These are the activations of a small neural network, seen along a few directions. Each row is one input.
Each table varies a few parts of the input and shows all the possible inputs, shuffled.
Descriptions start from the smaller parts, as in this example, which fits no table here: one of 6 places along a line, together with either a single point or one of 9 places along a line or (one of 3 separate values, together with one of 5 places around a ring).
Shared parts are said once, and a part with two or three values counts as separate values.

Rows:
r1: [ -3   8 -24 -20   0   0  42   4   4   2  -6  26   8]
r2: [  7 -13  31   6 -27  18 -24 -25  26  -9  27 -56   2]
r3: [  9  -2   5  26   2 -15 -53   9   3  -1 -11 -24 -13]
r4: [  1  37 -21  -2  47 -20  26  28 -36  -3 -44  65   0]
r5: [  5  -7   6  26 -11  -5 -41 -11  17   2  12 -33  -2]
r6: [  4 -17  16  28 -13   4 -67  -5  33  10  27 -32  -6]
r7: [  8 -21  38   3 -31  27 -51 -20  42  -3  43 -58  -2]
r8: [ 14  21   6  43  21 -32 -72  23 -20   1 -20  -5 -16]
r9: [-18  -6 -17  -2  -5   3  22 -16  -8   5   2  12   1]
r10: [ 10 -17  17   5 -14   1 -25 -14  20  -3  20 -48   4]
r11: [ 15  13  13  43  18 -23 -98  28  -4   8  -4  -6 -20]
r12: [  1 -17   9  -3 -16   9  11 -10   3   2  20 -23  11]
r13: [ -4   8 -23 -20  12   7  55 -10  -3   4 -13  35  12]
r14: [ -4 -15  24  -8 -29  24  13 -21  10  -7  27 -27  11]
r15: [  4  19  -2  31  19 -24 -35  26 -36   1 -19  23  -7]
r16: [ -6   1   4 -40  -4  28  74 -24   7  -6   1  13  16]
r17: [-14 -14  -4 -17  -9   8  41 -18  -4   3  12  -5   6]
r18: [ -1  -4  -2  14   0  -6 -16  13 -14   0 -10   4  -5]
r19: [-19 -12  11 -22 -22  24  42 -30   3  -6  18 -10   5]
r20: [ -1  -1 -10 -37   9  11  71 -12   1   3  -5  18  17]
r21: [  9 -11  14  26  -1  -5 -79  15  19   6   5 -25 -17]
r22: [ -3  -9  -3  12 -13   4  -7  -8  -1   5  11  -6   7]
r23: [  8  35 -24  -2  33 -27  13  38 -31  -2 -35  55  -8]
r24: [ -3   2   2 -42 -17  21  60 -11  14  -8   8   3  11]
r25: [  2   1 -14 -37  -4   5  59   2   7   1   2   8  12]
r26: [ -2  13 -23 -18  25  -3  46  11 -16  -2 -33  45   0]
r27: [  8 -26  26   7 -16  10 -49  -9  36   4  36 -48   0]
r28: [-10  22 -16  18  27 -25  -5  19 -43   0 -27  41 -13]
r29: [  1  13 -25 -20  13 -10  32  25  -9  -4 -27  35  -4]
r30: [-16  -1 -16   0   8  -7  14   5 -20  -1 -18  22 -11]
What is each input in this table made of?
> one of 5 places along a line, together with one of 6 places along a line
Changing only the place on the line of 6 turns r25 into r17. The same change can be made to r24. Which row results?
> r19
Change only the place on the line of 6 in r15. List by row number the other rows that result.
> r4, r8, r11, r23, r28

Rows:
r31: [  2   2   5 -19   6   8  19   1  10  -1   1   6   2]
r32: [ -6   3 -11  12  10  -9  -6  10 -17   6 -10  20  -2]
r33: [  5   8 -11  -8  11  -6   0  14   3  -3 -14  15  -5]
r34: [-13  -3  -9  -5  -5   1  18  -5 -15   0  -1   7  -3]
r35: [ -4  -4   1 -11  -8   9  32 -13  -6  -3   4  -4   8]
r36: [-13   5  -4  11   0  -2   1  -5 -17  -1  -2  14  -5]
r37: [  8   9  -5  -7  15  -6   4  10   3  -4 -12  10  -1]
r38: [  7   6 -10 -13   7   1  10   5  11   6  -3  14   4]
r39: [ -8   9   6   9   1   2   7  -9 -20  -5  -5   8   0]
r40: [  4   5 -13  -5  13  -5   1  12   6   1 -15  17  -2]
r41: [  1   3  -1 -17   3   8  16   6  11   0   0  11  -1]
r42: [  12  -28   36   44  -25    3 -111   -9   38    6   40  -69  -12]
r43: [  4   9  -8   3  11 -15   2  10  -8   2 -13   6  -2]
r44: [ -3  -6  -8 -12  -6   6  23  -3  10   0   1   5   7]
r45: [  12  -25   36   43  -29    2 -111   -7   35    5   39  -71  -14]
r46: [  13  -24   39   42  -25    3 -106  -11   35    3   38  -78   -9]
r47: [ -5   6  -7  10   8 -11  -7  14 -20   1  -8  17  -4]
r48: [ -4   5  -3  10  12 -10  -2   7 -19   0  -7  15  -1]
r49: [  8  12  -2   2   9 -11   4  11 -11  -2 -15   5  -1]
r50: [  5   7  10 -19   2  11  19   1   6  -4  -1   6   2]
r51: [ -8  -1   2  -5  -5   5  23 -11 -18  -4  -4   2   2]
r52: [ 12  12   3 -15   6   3  15   5   3  -2  -3   6   7]
r53: [-13  -7 -11  -2  -4   2  19  -8 -12   5  -2   9   0]
r54: [-12   5   0  10   4  -2   6 -11 -17  -1  -2   9  -1]
r55: [  14  -22   45   40  -27    5 -104   -9   30   -1   37  -82   -8]
r56: [ -3  -3  -1 -15  -5   4  27  -6   7  -3   4   0   7]
r57: [  2   4 -16   5  10 -14  -2  13  -5   7 -15  13  -4]
r58: [ -3  -2  -5 -14  -7   5  24   0   7  -4   4   3   4]
r59: [ -7  -8 -10  -8  -9   6  29  -9  -2   1   6   2   5]
r60: [ -8 -12 -13  -7  -6   7  28 -13   2   4   3   3   8]
r61: [-12  -5  -4  -5  -2   1  22 -12 -14   0  -1   3   1]
r62: [  8   9  -4 -15   9   0  14   4   8   0  -1   8   6]
r63: [  0   0  -4 -15   4   9  15   2  14   4  -3  13   2]
r64: [-13   1  -8  12   3   0   1  -8 -13   3  -5  16  -2]
r65: [  3   9 -13   3   8 -15  -2  16  -8   3 -14  10  -6]
r66: [ -6  -9  -6  -9  -6   6  32 -15  -2   0   6  -2   8]
r67: [  0   2   5 -16  -8   8  27  -4   3  -6   2  -2   8]
r68: [ 11  12   1  -8  12  -2   6  11  -1  -8 -15   9  -1]
r69: [  8   9  -8 -15   5   0  10   9   8   2  -2  13   3]
r70: [  1   9   4   9   9  -6  -1   8 -23  -4 -10  13   0]
What is each input in this table made of?
> one of 4 places along a line, together with either a single point or one of 9 places around a ring
Changing only the place on the line of 4 turns r43 into r65. The same change can be made to r31. Which row results?
> r41
Changing only the place on the line of 4 turns r64 into r39. The same change can be made to r60. Which row results?
> r35
Change only the place on the line of 4 in r33. List by row number the other rows that result.
> r37, r40, r68

Rows:
r71: [ -1  -1 -24 -56  -6  24  62   6  33   1   3  33   6]
r72: [ 35  39  11   6  47 -24 -67  48  12  -2 -32  19 -21]
r73: [-39 -13 -17 -20 -10  16  66 -16 -20   4   0  37   1]
r74: [ -12  -48   54   57  -56   21 -110  -51   34   -2   63 -106  -11]
r75: [-12  10 -22  35  11 -42 -18  22 -59   2 -21  16 -13]
r76: [  4  34  14  50  29 -23 -66  30 -48  -5 -25  34 -14]
r77: [-17  -4  12 -39 -12  27 104 -38 -32 -18   0   2  21]
r78: [ 13  14   7 -68  -9  27 106 -17  27 -13   8   1  30]
r79: [ 20  13 -22   6  18 -30 -22  41   0   0 -37   9 -12]
r80: [  4   1 -33 -12  25  -9  28   7  16  10 -13  32  10]
r81: [  29  -46   54   21  -48   22 -110  -16   78    9   69 -114    1]
r82: [-25   2 -34  20  10  -9  27 -19 -39  16 -16  37   2]
Changing only one part turns r76 into r72. The same change can be made to r75. Which row results?
> r79
What is each input in this table made of?
> one of 2 separate values, together with either a single point or one of 5 places along a line
Change only the choice among 2 separate values in r82. List by row number the other rows that result.
> r80

Rows:
r83: [ -9 -17   2 -15 -11  10  34 -19   0  -1   7 -12   6]
r84: [-22 -21   5  -8 -34  22  37 -34  -1   1  29 -17  11]
r85: [-17   0   6   5 -10   5  24 -20 -23  -7   5   1   5]
r86: [-14   1 -20  21  14 -18  -5  11 -31   4 -20  26  -9]
r87: [  3  16  -6 -15  15  -4  10  15  -2  -1 -17  24  -8]
r88: [  4 -27  33  45 -20   0 -98 -10  21   3  35 -67 -14]
r89: [-13  -1  -2   0   7   2  12  -3 -17   0  -8  19  -3]
r90: [  0  11  -6  -4  14   2  11   4  -7   0 -16  24  -2]
r91: [  7  -1  -2 -29  -4   9  30  -1  17  -5  -3  -6   6]
r92: [-10   3 -11  11  15 -11   8   0 -28   6 -10  19   0]
r93: [-18   5  -6  21   1 -10   9  -8 -43   3  -5  14   1]
r94: [ -2  13 -24  17  19 -20  -7  17 -20   3 -27  32  -7]
r95: [-20   2   2  11  -5   4  13 -11 -34  -3  -4  14  -2]
r96: [  6  20 -15  -5  21 -18   5  18 -11   4 -18  25  -5]
r97: [  4  -5  -2 -18  -5  11  33 -11  11  -2  -1  -8   8]
r98: [ 11  -6   1 -38 -11  19  35  -2  37   1  18  -5  13]
r99: [  2  18 -24   5  21 -25  -9  29 -16   2 -28  33 -14]
r100: [  30  -10   36   27  -12   -2 -106   18   47    3   25  -59   -8]
r101: [ 17  16   1 -25  13   1  22  16  14  -7  -8  14   6]
r102: [ 16  22 -10  -8  26 -15   6  27  -7   3 -18  28   2]
r103: [  7  15  -5 -19  10  -2  22   7  10  -7  -8  10   1]
r104: [-16 -13   7  -4 -23  12  35 -26 -16  -5  11 -17   6]
r105: [-10  -3  -1  -6   2   3  24 -11  -6  -4   0   6   6]
r106: [-22   3 -16  31   1 -16  -4   3 -47   0 -15  21  -6]
r107: [ 3  9 -4 -9  9  3 22 -5  4 -5 -7 11  7]
r108: [ -2 -12  -3 -22 -17  21  36 -22  28   4  18  -8  13]
r109: [ -2 -25  36  53 -31   1 -97 -23   4   0  40 -69 -12]
r110: [ 17   2   3 -33   0   9  32   9  22  -5  -1  -3  10]
r111: [-16 -26   0 -19 -22  21  36 -27  16   4  25 -12  10]
r112: [ 14  18  -2 -19  19   1  10  24   2  -3 -17  28  -1]
r113: [ 12  20 -20   2  25 -22  -8  38 -11   1 -29  36  -6]
r114: [  18  -17   31   41  -16    0 -104   -6   34    6   25  -61   -9]
r115: [  2  14 -15   7  20 -12   6   7 -17   6 -17  24   2]
r116: [  19  -12   32   32  -14   -4 -104    8   41    3   23  -59  -16]
r117: [  0 -10  -3 -34 -14  22  32 -11  30   0  17  -7  10]
Changing only one part turns r114 into r116. The same change can be made to r97. Which row results?
> r91
What is each input in this table made of?
> one of 5 places along a line, together with either a single point or one of 6 places along a line
Change only the place on the line of 6 in r107. List by row number the other rows that result.
> r90, r94, r97, r108, r115
Change only the place on the line of 5 in r108. List by row number the other rows that result.
> r84, r98, r111, r117
Change only the place on the line of 5 in r87. List by row number the other rows that result.
> r89, r90, r95, r112
